These are the activations of a small neural network, seen along a few directions. Each row is one input.
In each table, some parts of the input vary, and every possible input appears once, in random order.
Descriptions start from the smaller parts, as in this example, which fits no table here: line(6) and (point or ring(11) or (values(3) and ring(5))).
Shared parts are said once, and a part with two or three values counts as separate values.
In the rows, 128 means zero.

Other details of the inputs shift rows strongly along two fixed directions, in all tables alike. That doesn't count.
These rows show it; all are for the same input, with only those details redrawn:
[129 117 102 121 128 110 115 128 113 137 156]
[129 117 102 122 128 110 115 128 113 137 156]
[131 119 101 122 127 110 112 129 112 138 155]
[113 119 134 159 129 112 133 165 138  86  39]
[133 100 157 117 131 130 146 131 152 140 125]
[134 101 156 117 131 130 144 132 150 140 126]
[130 118 104 122 128 110 115 128 114 138 155]

A family of inputs:
x1: [136 119 151 114 167 180 151 139 150 139 128]
x2: [138 126  95 124 122 131 127 120 113 130 134]
x3: [139 127  97 123 123 123 124 118 113 128 138]
x4: [122 129 175 129 122 153 147 118 146 122 130]
x5: [126 153 113 130 123 132 113 126 107 151 148]
x6: [126 147 115 125 124 120 115 127 108 133 156]
x7: [105 139 153 160 123 110 129 144 137  58  60]
x8: [131 119 178 120 134 116 134 123 152 135 132]
x9: [142 103 150 114 127 130 149 120 148 123 116]
x10: [123 145  69 168 124 116 103 148  97  98  54]
x11: [125 149 120 124 127 107 109 123 114 140 154]
x12: [126 124 100 121 122 120 128 131 109 130 156]
x13: [131 107 152 118 124 147 160 136 146 134 122]
x14: [120 143 122 128 120 128 118 113 117 117 167]
x15: [127 144 121 123 126 113 115 125 110 132 163]
x16: [110 131 127 158 122 120 144 165 137  94  35]
x17: [123 124 176 122 124 140 147 113 152 114 141]
x18: [122 144 122 137 124 130 109 110 114 130 158]
x19: [142 118 139 123 122 147 150 121 144 146 101]
x20: [143 124  96 125 128 121 114 115 116 139 140]
x21: [146 101 150 118 131 134 141 118 152 136 111]
x22: [106 155 145 170 121 141 131 149 136  84  41]
x23: [117 141 127 123 123 104 109 109 124 118 163]
x24: [123 126 179 118 127 129 140 111 159 123 135]
x25: [129 134 169 121 129 133 142 127 152 145 120]
x26: [128 126 177 117 128 126 142 129 149 131 129]
x27: [133 104 154 120 129 144 153 130 153 144 122]
x28: [137 132  95 125 121 125 123 117 118 140 128]
x29: [132  96 159 115 131 123 148 129 153 136 129]
x30: [129 143 115 129 129 117 105 122 111 142 157]
x31: [141 118  99 123 130 109 112 115 117 129 137]
x32: [135 105 158 105 170 164 147 135 158 126 136]
x33: [113 146  63 170 121 122 105 162  90 102  70]
x34: [134 113 144 121 120 163 160 136 139 145 126]
x35: [124 133 168 131 119 160 147 122 146 125 132]
x36: [129 140 118 126 130 102 100 123 111 137 161]
x37: [127 135  94 128 118 138 128 131 109 149 139]
x38: [132 149 111 136 126 133 103 126 104 149 150]
x39: [129 114 146 121 123 145 157 133 145 148 112]
x40: [122 147 117 138 121 140 109 112 114 134 160]
x41: [112 126 131 152 124 108 139 163 140  92  41]
x42: [140 130  91 126 120 136 124 120 106 137 134]
x43: [124 124 103 117 124 100 122 127 117 133 149]
x44: [123 123 180 118 125 136 141 114 153 115 142]
x45: [119 147 123 128 123 123 113 112 123 125 156]
x46: [121 140 125 131 125 110 103 110 120 119 164]
x47: [149 111 140 122 125 165 146 119 146 156 116]
x48: [125 143 123 119 128  96 109 122 116 135 156]
x49: [140 137  89 126 117 141 122 118 113 153 133]
x50: [142 123  96 125 127 128 118 115 118 143 135]
x51: [112 166  90 174 127 104  91 156  90  96  68]
x52: [123 120 129 154 124 121 141 152 136  78  33]
x53: [129 101 159 112 126 134 157 133 147 131 129]
x54: [105 162  98 172 124  99  95 139 104  70  85]
x55: [138 132  95 124 121 117 121 116 118 138 133]
x56: [125 120 104 115 124 108 123 130 109 125 159]
x57: [131 126  92 128 123 130 117 128 105 149 148]
x58: [102 167  97 170 120 113 102 143 102  84  75]
x59: [125 146 116 130 123 126 117 127 103 138 153]
x60: [130 112 151 118 125 130 154 131 152 141 119]
x61: [133 104 160 103 169 156 148 132 158 122 137]
x62: [136 113 155 109 169 175 152 137 158 133 133]
x63: [142 133  90 125 118 148 124 120 108 143 140]
x64: [134 103 157 120 130 136 153 128 153 142 125]
x65: [126 145 120 120 128 100 108 123 115 139 156]
x66: [121 138 127 130 126 105 104 109 121 116 164]
x67: [122 143 122 133 123 125 108 110 121 126 162]
x68: [131 130 102 114 170 148 119 134 120 124 166]
x69: [141 108 147 117 125 124 146 119 152 130 108]
x70: [125 153 113 129 124 120 110 126 107 147 144]
x71: [123 124 127 155 122 114 137 150 142  89  29]
x72: [133  99 159 116 131 130 147 130 152 141 128]
x73: [134 125 173 124 132 128 137 124 150 141 132]
x74: [131 111 148 121 122 153 158 136 139 140 119]
x75: [125 139 123 119 127 101 112 125 112 125 163]
x76: [131 146  94 124 164 170 121 142 112 140 157]
x77: [132 133 168 127 124 156 149 133 140 143 124]
x78: [123 129 175 122 126 134 141 110 157 123 134]
Question: The inputs of x7 and x4 match in every part but one. If x56 is changed in the same way as x7 into x4, which row does it become?
Answer: x74
Question: The inputs of x48 and x65 match in every part but one. If x29 is changed in the same way as x48 into x65, which row does it become?
Answer: x72
Question: What is each input in this table made of?
Answer: line(6) and (point or (values(3) and line(4)))
Question: Change only the values(3) part in x14. List by row number the other rows that result.
Answer: x45, x67
Question: Change only the line(6) part in x78. List by row number the other rows that result.
Answer: x22, x23, x24, x45, x58
Question: Change only the line(4) part in x31. List by row number the other rows that result.
Answer: x8, x29, x66
Question: Start at x17 and move only the line(4) part, one step at a time. The first step leads to x15. Which rows follow, in order?
Answer: x12, x3

A family of inputs:
x79: [117 144 126 140 125 127 124 132 121 107 115]
x80: [136 116 103 104 141 127 128 133 117 151 173]
x81: [137 124 107 113 130 135 119 118 115 162 169]
x82: [127 139 122 115 123 127 121 116 113 147 180]
x83: [118 141 128 144 132 125 114 142 120 108 109]
x84: [120 127 119 142 122 115 124 128 123 109 114]
x85: [129 131 114 144 137 136 126 132 125 115  99]
x86: [149  90 209  82 123 146 170 101 182 177 169]
x87: [127 138 120 118 126 130 118 116 114 148 183]
x88: [130 135 122 117 128 136 118 109 115 141 186]
x89: [125 129 125 138 130 111 120 126 126 107 108]
x90: [140  94 220 109 119 146 181 124 185 144 101]
x91: [127 131 111 138 128 135 126 134 124 113 100]
x92: [123 125 128 137 123 107 120 140 125 121 103]
x93: [140 126 106 111 122 140 125 113 115 153 174]
x94: [123 129 123 135 122 112 122 126 126 105 107]
x95: [121 128 121 139 119 115 127 126 122 107 112]
x96: [119 144 128 144 125 124 121 144 119 114 112]
x97: [119 116 116 135 147 133 135 150 129 100  94]
x98: [126 128 125 133 122 111 123 129 128 109 109]
x99: [125 131 112 140 128 134 129 136 130 115  93]
x100: [129 131 129 137 125 104 122 135 126 118 102]
x101: [117 143 126 139 127 128 124 128 119 106 117]
x102: [139 125 107 112 121 140 127 115 117 154 168]
x103: [126 131 108 141 125 134 129 142 120 122 102]
x104: [116 146 126 139 124 123 124 134 118 112 114]
x105: [119 145 130 143 136 123 118 134 124 107 106]
x106: [138 125 102 114 128 143 123 110 111 153 178]
x107: [129 140 121 111 127 126 117 111 119 146 183]
x108: [123 130 125 133 120 107 124 132 127 114 104]
x109: [128 137 119 119 127 131 118 116 117 145 183]
x110: [133 124 115 115 116 114 122 116 118 154 175]
x111: [143 127 108 112 134 136 120 113 120 159 170]
x112: [127 130 110 143 126 138 130 138 123 120 103]
x113: [131 140 121 112 129 129 115 109 121 140 184]
x114: [118 144 127 142 124 126 122 137 120 108 113]
x115: [128 130 113 139 123 140 131 133 120 115 105]
x116: [123 116 118 136 146 131 137 155 134 101  88]
x117: [120 128 121 139 119 110 126 136 125 117 110]
x118: [141 128 106 113 134 132 122 112 117 164 173]
x119: [138 125 118 109 127 110 115 107 118 151 179]
x120: [124 123 127 137 125 112 119 136 129 116 108]
x121: [125 128 113 139 132 132 123 142 123 123  98]
x122: [129 129 129 136 127 109 121 132 130 112 104]
x123: [133 121 114 115 120 119 120 109 120 147 180]
x124: [117 142 130 142 132 123 116 142 122 111 109]
x125: [122 123 125 138 127 114 119 130 126 109 109]
x126: [117 141 126 145 134 126 116 138 123 106 110]
x127: [126 125 114 142 134 138 124 136 123 118 100]
x128: [127 129 116 140 130 129 125 145 121 130  96]
x129: [134 115 220 117 138 155 169 128 183 136  98]
x130: [128 140 123 111 128 125 117 112 118 149 180]
x131: [137  93 215 111 122 151 180 117 187 135 106]
x132: [141 122 109 112 131 141 118 115 118 157 171]
x133: [137  81 210 108 150 166 192 146 194 131  88]
x134: [143 129 108 114 132 132 121 117 116 164 167]
x135: [134  96 211 111 121 145 179 120 183 141 106]
x136: [137 126 107 112 122 136 128 114 114 160 174]
x137: [119 146 126 139 127 122 118 137 123 106 111]
x138: [130 140 120 113 130 130 116 106 120 138 186]
x139: [121 146 127 143 135 123 115 134 121 104 107]
x140: [117 142 131 145 132 122 116 145 122 113 106]
x141: [119 147 123 144 136 123 114 131 119 102 111]
x142: [123 133 110 138 128 128 129 137 123 123  98]
x143: [121 127 120 141 119 112 125 136 126 114 109]
x144: [124 128 125 135 116 112 127 131 124 113 110]
x145: [139 126 107 113 123 136 127 120 115 164 171]
x146: [139 129 106 111 127 130 124 116 116 163 170]
x147: [128 129 126 138 128 110 121 129 130 110 107]
x148: [131 132 114 142 135 133 124 136 124 117  97]
x149: [135 115 102 103 143 129 127 130 116 149 178]
x150: [151  86 212  80 125 151 172  96 188 172 172]
x151: [127 131 117 140 121 131 136 141 124 127  97]
x152: [125 125 125 138 125 112 119 134 126 111 107]
x153: [119 143 126 145 127 128 120 139 122 106 114]
x154: [133  88 219 111 130 146 174 125 191 145 101]
x155: [126 130 114 139 127 132 129 140 129 119  93]
x156: [118 141 127 145 134 128 115 136 121 104 112]
x157: [119 146 128 141 135 121 117 134 121 111 110]
x158: [125 133 108 142 125 132 130 141 119 127 103]
Question: What is each input in this table made of?
Answer: line(5) and (point or (values(3) and ring(5)))
Question: The inputs of x147 and x122 match in every part but the line(5) part. If x112 is changed in the same way as x147 into x122, which row does it become?
Answer: x103
Question: The inputs of x92 and x125 match in every part but the line(5) part. If x96 is changed in the same way as x92 into x125, which row does it become?
Answer: x88
Question: The inputs of x121 and x127 match in every part but the line(5) part. If x114 is changed in the same way as x121 into x127, which row does it become?
Answer: x101
Question: Change only the line(5) part in x148. List by row number the other rows that result.
Answer: x85, x111, x118, x134
Question: Start at x84 and move only the line(5) part, one step at a time. The first step leads to x123. Which rows follow, in order?
Answer: x143, x117, x110
Question: Change only the values(3) part in x130. List by row number the other rows that result.
Answer: x86, x146
Question: Start at x157 and move only the ring(5) part, one step at a time. The first step leads to x124. Which rows follow, in order?
Answer: x87, x104, x107
Question: Change only the values(3) part in x90. List by row number the other rows that result.
Answer: x82, x151

A family of inputs:
x159: [119 149 103 141 135 102 101 138 109 100 116]
x160: [135 112 150 130 125 121 144 139 145 126  89]
x161: [138 102 180 121 118 141 171 124 168 135  95]
x162: [131 121 135 133 120 117 138 140 135 120  79]
x163: [141 126  87 102 143 133 111 119 105 166 208]
x164: [135 134  74 112 129 137 113 115  93 154 203]
x165: [117 135 142 142 126 120 119 129 127 101 115]
x166: [132 134 209 124 120 157 165 121 174 150 108]
x167: [125 116 135 134 114 119 132 133 134 121  99]
x168: [145 116 111  98 120 120 118  96 122 176 209]
x169: [115 139  86 153 136 128 107 153 106 104  98]
x170: [118 157  56 154 137 116 103 151  89 105  92]
x171: [123 135  99 138 138 134 127 150 116 115 103]
x172: [128 111 151 133 122 121 141 138 148 123  93]
x173: [142 105 176 120 144 162 163 138 165 137  90]
x174: [126 124 173 131 133 134 138 124 157 115 112]
x175: [124 117 146 141 132 157 146 140 143 120  89]
x176: [118 144  84 153 132 130 105 151 107 105  85]
x177: [113 155  90 141 133 101  96 133  98 103 120]
x178: [134  98 174 119 128 130 158 136 163 133 100]
x179: [145 115 167  83 126 147 134  76 143 175 229]
x180: [116 141 123 136 124 116 120 132 118  98 130]
x181: [116 130 147 129 135 120 129 135 138 111 114]
x182: [113 168  61 150 121  96  84 128  79  93 141]
x183: [124 136 111 151 126 144 123 140 118 112  81]
x184: [148 116 113  99 113 125 121  89 118 177 208]
x185: [120 127 108 144 114 109 126 144 119 104  90]
x186: [128 105 163 124 126 126 156 138 156 129  91]
x187: [140 150  36 113 127 127  91 105  68 156 219]
x188: [124 111 198 127 139 139 155 124 171 119 110]
x189: [118 147  93 141 139  98 100 134  99 105 141]
x190: [146 118 213  79 119 167 160  84 164 208 237]
Question: The inputs of x177 and x181 match in every part but one. If x179 is changed in the same way as x177 into x181, which row does it become?
Answer: x165
Question: What is each input in this table made of?
Answer: values(2) and (point or (values(3) and ring(5)))
Question: Change only the ring(5) part in x162. List by row number the other rows that result.
Answer: x160, x161, x168, x184
